A small network was trained on made-up records. Each row is its average activation on records with the value named, seen along a few directions.
Related values have similar rows: they may be neighbours, one step apart, or belong to one group.
In the rows, 500 means zero.
Strong random noise was added to every row along 7 fixed directions; ignore it. To show where, here is one row again and again, with new noise each time:
[512 334 574 594 417 443 423 408 491 313 466 519 562 521 463 444 513]
[465 591 442 518 480 508 557 559 429 613 369 484 601 508 576 568 467]
[424 468 449 584 347 336 370 540 388 553 323 603 783 524 505 368 442]
[543 506 265 209 435 461 470 700 438 707 600 517 549 601 574 644 573]
[358 457 516 534 337 441 385 443 391 445 489 533 679 540 431 527 426]
[596 459 604 448 484 503 473 498 575 368 678 365 360 534 664 686 684]
[474 615 590 535 339 307 315 601 502 569 604 426 577 580 881 634 650]
[460 535 437 441 384 424 401 585 458 648 587 516 575 623 709 618 509]
[510 413 382 307 380 402 531 564 397 300 379 420 554 469 351 595 646]


Field Puf:
y11: [658 452 473 666 644 356 458 538 538 653 307 558 603 357 503 143 590]
y1: [386 692 577 515 302 296 234 599 463 670 544 707 804 483 523 204 399]
y9: [506 569 527 550 543 605 446 492 525 718 605 551 643 524 540 499 392]
y6: [235 630 530 743 408 257 414 494 372 539 294 515 676 498 648 437 377]
y12: [659 572 582 314 733 446 420 671 611 492 806 304 427 268 334 499 750]
y3: [468 707 431 477 536 459 532 698 486 721 415 416 593 448 529 594 541]
y4: [517 653 674 659 599 506 486 538 621 506 560 327 385 606 808 634 449]
y7: [268 821 488 722 384 375 508 474 399 632 276 470 547 483 794 613 509]
y8: [660 748 610 555 660 430 463 623 644 674 436 524 429 324 690 237 633]
y2: [577 501 723 710 443 465 479 445 650 471 477 557 402 531 791 323 538]
y5: [314 220 497 566 292 432 342 253 391 230 502 734 482 552 179 277 331]
y10: [414 470 474 435 311 412 401 500 525 516 671 592 485 719 773 620 513]
Each value of Puf is a pair of two hidden parts, and every pair occurs once (2 first parts, 6 second parts).
Q: Changing only the second part turns y2 into y1. y5 has the same second part as y2; what does that change turn y5 into?
A: y8
Q: Changing only the second part turns y9 into y3. y11 has the same second part as y9; what does that change turn y11 into?
A: y6

Field Mutoz:
d4: [211 599 501 630 464 624 645 340 381 490 280 545 460 535 364 500 189]
d8: [638 517 597 599 536 498 556 506 518 435 261 502 610 321 389 333 620]
d2: [373 558 582 869 559 558 722 188 503 291 215 470 279 536 605 498 288]
d7: [532 605 502 608 583 488 542 514 457 580 367 450 474 454 671 534 569]
d12: [389 679 447 353 482 463 676 522 373 377 319 428 379 371 384 541 552]
d3: [315 307 117 302 498 633 595 467 308 683 430 685 637 722 197 566 120]
d10: [703 522 574 625 549 405 620 510 636 444 375 514 306 463 838 396 640]
d1: [655 366 652 562 552 585 723 383 607 109 315 311 398 346 357 547 649]
d11: [577 161 540 562 440 524 229 405 583 489 916 640 533 679 494 415 501]
d5: [482 389 491 578 509 643 355 484 555 712 654 781 623 631 476 346 268]
d6: [514 382 508 459 489 402 497 545 574 340 607 414 324 567 604 592 568]
d9: [375 272 276 457 126 124  77 593 427 761 641 702 823 942 859 477 290]
Each value of Mutoz is a pair of two hidden parts, and every pair occurs once (2 first parts, 6 second parts).
Q: Changing only the second part turns d3 into d4. d7 has the same second part as d3; what does that change turn d7 into?
A: d12
Q: Changing only the second part turns d8 into d11. d1 has the same second part as d8; what does that change turn d1 into?
A: d9

Field Giba:
c11: [498 361 462 411 492 664 695 327 531 254 395 510 391 472 224 502 331]
c12: [443 713 468 237 519 635 593 584 405 504 553 326 657 328 110 692 520]
c5: [539 385 643 535 672 680 460 366 647 352 670 554 436 438 158 301 406]
c7: [328 388 428 384 446 601 385 461 450 629 774 511 571 605 269 602 385]
c1: [425 604 528 642 525 550 532 494 502 602 464 600 450 499 600 424 476]
c9: [433 647 636 667 460 489 503 456 467 676 519 568 644 511 754 564 447]
c8: [508 464 615 559 382 375 432 540 483 355 336 460 616 502 501 429 529]
c4: [491 545 380 589 626 485 521 530 416 718 397 569 536 476 515 363 356]
c3: [445 497 492 582 400 601 401 395 481 517 588 618 574 551 441 565 436]
c2: [445 356 415 418 525 480 471 461 439 362 522 505 427 491 238 505 487]
c10: [477 664 645 598 705 644 578 485 505 578 541 319 526 352 510 651 484]
c6: [309 631 609 495 196 301 256 483 370 476 590 500 648 506 676 494 571]
Each value of Giba is a pair of two hidden parts, and every pair occurs once (4 first parts, 3 second parts).
Q: Changing only the second part turns c3 into c7. c1 has the same second part as c3; what does that change turn c1 into?
A: c2
Q: Changing only the second part turns c10 into c9. c4 has the same second part as c10; what does that change turn c4 into?
A: c6
